A small network was shown many inputs. Here are its activations along a few directions, one row for each input.
Each table varies a few parts of the input and shows all the possible inputs, shuffled.
A made-up example of a description, with smaller parts first: one of 2 separate values, together with either a single point or one of 11 places along a line or (one of 4 places along a line, together with one of 5 places around a ring).
Shared parts are said once, and a part with two or three values counts as separate values.
In the rows, 128 means zero.

Other details of the inputs vary at random and push rows far along three fixed directions, the same in every table; ignore that.

Rows:
row 1: [186 202 113 137 118 112 144 164 138  81  45 147 116]
row 2: [167 169 140  96 147  85 119 130 134 121 101 151 178]
row 3: [103 150 149 104 176 102 151 148 102 119 118 126 172]
row 4: [149 117 108  87 103 185 127  38 164 186  50 189 111]
row 5: [147 214 165  93 181  93 114 121 114 146 125 156 179]
row 6: [100  97 118 144 149 101 132 122 132 137 116 106 116]
row 7: [135 165 125 122 163  80 137 145 113 109 105  78 148]
row 8: [126 153 136 140 178  60  97 123 157 137 128 123 179]
row 9: [148 140  86 136 163 102  67 125 110 111 139 139 167]
row 10: [ 95  95 137 147  83 172 191 203 123  65 145 107 102]
row 11: [152 169 149  97 133 102 120 112 113 127 158 154 152]
row 12: [119  85 168 119 105 181  97  94 160 171 187  98 103]
row 13: [ 91 115 178 105 153 162  97  86 138 207 190  94 121]
row 14: [176 194 129 130 149  94 116 114 149 120 116 119 156]
row 15: [136 109 107 157 101 162 142 199 113  59 126 174 122]
row 16: [ 83 107 119 120 141 131 150 105  99 134 174  55 104]
row 17: [115  71 149 149  94 158  98  96 130 173 200  72  97]
row 18: [142 155 135 124 144 107 111  92 114 141 199  88 143]
row 19: [127 159 119 115 180  70 134 115 110 116  98 100 156]
row 20: [125 146 146 157 157  70 123 152 101 110 116 131 131]
row 21: [ 87  70 164 166  87 182 175 204 107 120 150 128  89]
row 22: [181 126  93 123  85 128 128  95 157 133  44 153 124]
row 23: [164 144 108 137  89 145 162 174 134  99  60 107  87]
row 24: [127 167 165 130 155 107 107 159 161 121 141 135 151]
row 25: [148  73  70 109  99 125 123  24 152 150  40 171 124]
row 26: [125 108 128  86 115 162 137  78 141 170  91 139 130]
row 27: [133  53 104 139  94 122  99  41 139 177  97 168 115]
row 28: [186 185 132 114 126 112 132 143 151  99  78 182 157]
row 29: [184 124 111  91  77 144 122  76 158 149  91 202 114]
row 30: [107 103 180 121 169  86 104 118 109 150 204 106 170]
row 31: [ 92 144 150 107 180 102 155 144  90 120 133 130 170]
row 32: [131 119 138 134  85 159 179 210 136  75 113 105 115]
row 33: [168 202 133 117 158  95 120 129 121 128 130  95 133]
row 34: [143 192 159 103 157  96 129 128  98 131 126 173 160]
row 35: [133 112  88 175 103 160 131 176 114  79 142 131 111]
row 36: [121 143 101 140 170  86  95 143 103 120 157 119 141]
row 37: [139 154 135 126 129 144 120 110 139 150 215  40 130]
row 38: [174 155 119 155  65 157 153 178 140  95 139 117  93]
row 39: [138 131 109 119 163 119  85 157 107  97 153 156 175]
row 40: [103  88 122 122 128 144 127  93 174 172  57 192 129]
row 41: [100 128 127 130 166 141 129 152  93 124 158 148 148]
row 42: [138 148 147 131 131 111  95 118 136 143 122 110 100]
row 43: [ 99 124 107 155 102 136 183 177 104  75 100 100  86]
row 44: [124 165 136 151 185  65 119 157 143 113  97 118 148]
row 45: [ 87 111 142 133  98 174 193 192 104  97 128 131 103]
row 46: [100 108 136 132  87 196 185 175 126 109 101 105  99]
row 47: [148 199 163  97 167 107 128 128 110 145 156 145 162]
row 48: [154 154 118 154  68 152 174 198 109  75 117 111  63]
row 49: [100  90 111 149 109 218 141 210  99  97 160 113 107]
row 50: [145 120 142 178  50 167 134 189 159 100 118 118  73]
row 51: [144 167  93 136 180  88  86 159  91  90 118 132 151]
row 52: [ 69  78 158 132 148 157 130 140 167 154 217  52 135]
row 53: [136 114  78 177  96 160 147 186 105  72  90 150  82]
row 54: [116 141 139 108 152 122  96  75 173 186  69 189 137]
row 55: [149 164 103 143  93 100 157 163 102  86  66 159  93]
row 56: [102 106 141 105 154 132 150 121 126 127 174  80 157]
row 57: [ 88  80 114 127 118 154 141  77 122 144 191  62 110]
row 58: [174 194 158 109 145 101 123 147 134 111 142 143 166]
row 59: [ 87 133 159 131 186  83 130 148 123 143 122 153 176]
row 60: [101  60  85 109 124 171 100  66 127 183 121 194 115]
row 61: [126 155 143 144 144 106  99 128 167 139 154  93 136]
row 62: [175 103  73 104  79 155 116  25 151 178  64 168  72]
row 63: [ 96 123 143 143 182  67 107 120 131 145 184  81 177]
row 64: [150 137 126 111 107 109 136 105 123 107  96 198 131]
row 65: [110  83 104 122  93 158 128  52 128 164 183  78 101]
row 66: [146 155 121 129 142  91 131 125 131 108 105 103 160]
row 67: [155 131  90 119 122 110  91  53 183 160  10 198  97]
row 68: [ 76 106 148  87 142 155 133  69 103 187 204  89 125]
row 69: [113 130 185 134 137 129 121 151 103 148 153 142 135]
row 70: [134 106  94 177  98 151 124 192 123  84 149 136 108]
row 71: [114  78 125 149  96 133 150 163 155 107  90 175 123]
row 72: [ 96  64 139 137 102 171 113  85 119 182 188  56  65]
row 73: [112 139 115 127 147  88 134 111 115 110 132 107 154]
row 74: [ 95  49 108 114 137 174  92  86 133 167 222 108 129]
row 75: [118  68  97  96  95 151 135  42 143 146  95 182 114]
row 76: [144 115 177 153  94 137 127 180 121 109 142 151 121]
Each input here is: one of 4 places along a line, together with either one of 3 separate values or one of 6 places around a ring or one of 10 places around a ring.
The inputs of row 48 and row 18 match in every part but the place on the line of 4. If row 53 is changed in the same way as row 48 into row 18, which row does it become? -> row 35
The inputs of row 51 and row 9 match in every part but the place on the line of 4. If row 33 is changed in the same way as row 51 into row 9, which row does it become? -> row 37
Change only the place on the ring of 6 in row 71. List by row number the other rows that result. -> row 12, row 24, row 30, row 52, row 76
Change only the place on the ring of 10 in row 47. List by row number the other rows that result. -> row 3, row 4, row 5, row 26, row 31, row 34, row 45, row 46, row 68
Change only the place on the ring of 10 in row 28. List by row number the other rows that result. -> row 2, row 10, row 11, row 29, row 32, row 56, row 58, row 64, row 75

Rows:
row 77: [137 103 104 166  66 173 161 179 142  85 110 111  72]
row 78: [132 158 135 151 143 104 133 201 100  80 140 142 151]
row 79: [140 105  89 115 136  93 103  63 135 140  51 209 139]
row 80: [128 133 136  87 193  81  73  55 124 183 143 165 185]
row 81: [149 197 167 122 152  90 142 170 123 105 142 112 158]
row 82: [151 132 107 139  69 169 157 154 126 104 100 131  80]
row 83: [109 131 147 104 196  75  88  79 120 170 140 134 176]
row 84: [102  65 100 116  90 204 145  75 154 170 154  55  73]
row 85: [106 136 145 139 167 105 128 171  96 102 198  82 158]
row 86: [135 169 140 146 146 112 122 182 108  98 188  80 147]
row 87: [132 104 120 170  64 168 167 179 145  99 106 113  71]
row 88: [133 108 122 124 104 141 121 116 147 133  75 205 117]
row 89: [131 119 107 145 112 109 135 152 127  98  55 185 125]
row 90: [100  53  99 131  89 188 128  73 154 169 156  66  79]
row 91: [104 132 126  93 190  94 110  72 121 163 142 111 171]
row 92: [164 145 128 146  89 144 132 178 140  97  93 166 112]
row 93: [119 136 153 105 137 149 130 113 119 151 211  52 121]
row 94: [135  65  87 138  65 190 134  99 144 132 123 114  74]
row 95: [107 147 155 140 168 119 125 177 104 115 206  94 156]
row 96: [117 152 149 156 147  88 146 201 110  88 125 134 142]
row 97: [144 175 153 133 129 105 153 194 102  78 108 166 145]
row 98: [123 133 127  81 182  78 100  32 134 180  93 170 179]
row 99: [135 111  89 100 141 112 110  40 127 156  60 188 137]
row 100: [100  91 114 112 128 179 132  77 131 170 203  30  93]
row 101: [148 133 100 112 116 115 122  88 117 131  51 211 130]
row 102: [136 115 135 154  65 183 146 172 155 106 117 135  81]
row 103: [133  96 117 114 113 125 112  79 145 158  64 206 129]
row 104: [166 151 115 154  92 140 134 172 134  91  93 167 112]
row 105: [142 184 164 145 166  79 118 175 121 106 131 113 156]
row 106: [104 112 141 109 137 154 133  85 143 174 183  49 122]
row 107: [109 124 159 127 140 140 115 117 136 161 199  62 130]
row 108: [127 180 169 120 164  89 145 176 109 103 137 135 173]
The inputs of row 81 and row 108 match in every part but one. If row 86 is changed in the same way as row 81 into row 108, which row does it become? -> row 78
Describe the family of inputs behind these rows. -> one of 2 separate values, together with either one of 6 places around a ring or one of 10 places around a ring
Start at row 80 and move only the place on the ring of 10, one step at a time. The first step leads to row 95. Which rows follow, in order? -> row 78, row 85, row 79, row 89, row 96, row 83, row 103, row 88
Start at row 101 and move only the place on the ring of 6, one step at a time. The first step leads to row 97. Which rows follow, in order? -> row 108, row 98, row 91, row 99
Start at row 84 and move only the place on the ring of 6, one step at a time. The first step leads to row 106. Which rows follow, in order? -> row 81, row 93, row 82, row 100
